Here are a small network's activations along a few directions, averaged over the inputs that share one value of a field.
Values that are neighbours, or in one group, have similar rows; names and order tell nothing.
(in the rows, 500 means zero)
Strong random noise was added to every row along 2 fixed directions; ignore it. To show where, here is one row again and again, with new noise each time:
563 675 688 503 546 496 487 520 625 504 436 512
465 598 332 489 674 800 848 450 483 392  57 775
464 447 365 473 538 732 699 347 515 434 232 611
471 553 366 484 620 758 775 420 503 413 140 703


Fugu, 12 values:
h6: 538 476 376 401 547 612 567 591 591 538 525 554
h11: 468 402 334 455 499 742 676 318 506 423 269 572
h1: 553 745 667 552 495 417 425 536 534 503 583 469
h5: 435  90 230 479 384 600 426 323 509 566 643 318
h3: 515 606 598 559 454 425 347 611 582 548 590 415
h12: 440 304 396 552 343 493 394 455 403 486 611 360
h4: 459 403 504 503 405 321 371 353 391 435 698 482
h10: 518 712 546 547 677 365 639 857 504 536 420 660
h7: 533 323 351 489 434 651 548 346 508 596 430 486
h9: 382 414 353 492 574 522 659 502 265 450 429 689
h2: 445 459 440 467 598 350 503 662 359 517 486 578
h8: 550 613 735 525 454 325 351 554 440 438 706 329
The values of Fugu form a 3 by 4 grid.
Q: Which values are neighbours of h4? Give them in the order they are listed.
A: h9, h8
Q: Which values are neighbours of h10? Give them in the order they are listed.
A: h5, h12, h2
Q: Which values are neighbours of h11? Give them in the order they are listed.
A: h1, h7
A value of Fugu combines one of 3 hidden first parts with one of 4 second parts; all combinations occur once.
Q: Changing only the second part turns h5 into h2. h1 has the same second part as h5; what does that change turn h1 into?
A: h4
Q: Changing only the second part turns h6 into h10. h7 has the same second part as h6; what does that change turn h7 into?
A: h12

Tafa, 15 values:
s7: 579 665 759 502 433 197 388 498 358 419 541 373
s1: 393 477 499 608 355 387 589 704 524 595 474 424
s14: 711 738 598 546 687 571 444 827 688 625 350 519
s6: 447 636 622 570 477 644 519 412 385 339 402 486
s5: 507 679 735 669 392 143  34 488 526 441 969 208
s8: 352 294  54 415 632 563 668 449 180 479 404 882
s9: 606 495 501 341 682 529 547 531 663 532 685 441
s3: 421 381 641 457 695 302 513 486 472 539 423 629
s10: 615 618 411 529 460 773 644 376 621 499 423 639
s2: 451 222 479 532 472 389 346 596 461 695 623 431
s15: 368 362 535 484 312 369 292 600 621 392 811 202
s12: 447 623 509 396 461 712 644 254 536 512 259 614
s13: 591 476 300 584 491 821 606 482 630 500 300 444
s11: 644 543 705 293 501 419 453 382 710 534 480 547
s4: 426 439 333 593 468 554 706 525 185 433 455 621
A value of Tafa combines one of 5 hidden first parts with one of 3 second parts; all combinations occur once.
Q: Changing only the second part turns s3 into s8. s7 has the same second part as s3; what does that change turn s7 into?
A: s4
Q: Changing only the second part turns s5 into s6. s9 has the same second part as s5; what does that change turn s9 into?
A: s11
